Each row below holds a small network's activations on one input, seen along a few directions.
Each table varies a few parts of the input and shows all the possible inputs, shuffled.
Descriptions start from the smaller parts, as in this example, which fits no table here: line(4) and (point or line(11) or (values(2) and ring(8))).
Shared parts are said once, and a part with two or three values counts as separate values.

Other details of the inputs shift rows strongly along two fixed directions, in all tables alike. That doesn't count.
These rows show it; all are for the same input, with only those details redrawn:
[ -3 -35   0   5 -10  12  21 -10 -10   8  29  40]
[ 10  81  13 -47 -39   6  44 -10 -26 -12 -22  -9]
[  0 -10   2  -6 -20  14  31  -8 -13   4  21  37]
[ 16 -31   3  10  21 -28 -37 -32  -5  11 -18 -35]
[ 13  66  12 -40 -27  -5  25 -16 -23  -9 -28 -23]
[ -3 -33   0   4 -11  11  21 -11 -10   7  27  40]
[ 22  36  11 -22   1 -28 -18 -29 -15  -1 -43 -56]
[ 17  -1   7  -5  10 -25 -25 -29 -10   5 -26 -37]

A family of inputs:
R1: [ -4  57   1 -26 -23  26  21  -1  -5  -1   2  10]
R2: [  4   6  14   4  11 -10 -40   4  34 -28 -25 -47]
R3: [-22 -44  10  24  -4  34   6  22  37 -16  32  43]
R4: [-13  -9  -1   9  -9  15  25  -5 -14   4  40  43]
R5: [-12  48   7 -18 -16  24  30  47  19 -24  -9   7]
R6: [  2 -61 -11  41  48 -31 -51 -16  -4  21  11 -20]
R7: [ 14 -64  -7  22  32 -35 -38 -20   1  19 -13 -25]
R8: [ 11  56  -6 -21  14 -11 -29  -6  -4   6 -38 -56]
R9: [-12 -34 -15  31  -1   9  11  11 -19   8  39  52]
R10: [-13  23   2  -3  -4  26   6  41  17 -27  17  11]
R11: [ -2 -57   5  33  35 -14 -50  12  46  -7 -18 -30]
R12: [-12 -44 -19  29  -2   2  21  16 -13   9  31  52]
R13: [  3 -52  -4  25  37 -14 -58 -26   5  23   4 -28]
R14: [ -7 -55   3  42  46  -2 -65  20  35  -2   4 -23]
R15: [  9 -19  -9  14  34 -42 -31 -10  -5  14 -21 -38]
R16: [  0  15   4 -18 -14   8  14 -13  -1   6  -3   2]
R17: [  0  37  -7 -27 -25  15  38   9   6   3  -9  17]
R18: [ -7 -44  -3  17  -2  20  10  -6 -15  12  47  49]
R19: [ 11  46   6  -2   0 -26 -28 -23 -22  -7 -34 -48]
R20: [ 21  38  -3 -23  13 -33 -15  -6 -21   5 -46 -58]
R21: [  2  45  -1 -15 -35  -5  44   5 -18 -10 -15  15]
R22: [-12 -43 -22  13   6  20  15  20  11  20  31  51]
R23: [ -6  41   9 -20 -25  17  30  36  28 -33  -8   4]
R24: [ -9  46   3 -20 -16  18  25  47  20 -29  -4   5]
R25: [  4 -52 -11  25  43 -17 -55 -11   3  28   3 -26]
R26: [  4  49  16 -10   7  -2 -38  10  22 -33 -29 -57]
R27: [ -4  33  -1 -23 -26  24  30  -4   4   0   2  22]
R28: [ -3  -2  -6 -14 -16  11  34   4   1  11   7  25]
R29: [  2  26   7 -23 -28  11  38  -8 -19  -3   6  21]
R30: [ 15  32   3 -14   6 -40  -5 -18  -7   0 -44 -50]
R31: [-16  41  19  -8 -19  37  14  27  19 -27  11  12]
R32: [ -7 -43 -12  17   5  17  13   9 -19  16  46  48]
R33: [-10 -30 -16   2   2  14  22  16  -1  20  25  36]
R34: [  8 -14   1  19   7 -28 -28 -26  -8   0 -21 -25]
R35: [-12 -47  -1  21  -5   6  23 -10  -1   9  40  51]
The inputs of R1 and R27 match in every part but one. If R4 is changed in the same way as R1 into R27, which row does it become?
> R35
What do these inputs look like to the network?
> ring(5) and (values(2) or line(5))
Start at R19 and move only the ring(5) part, one step at a time. The first step leads to R9. Which rows follow, in order?
> R12, R21, R34
Change only the values(2) part in R23. List by row number the other rows that result.
> R11
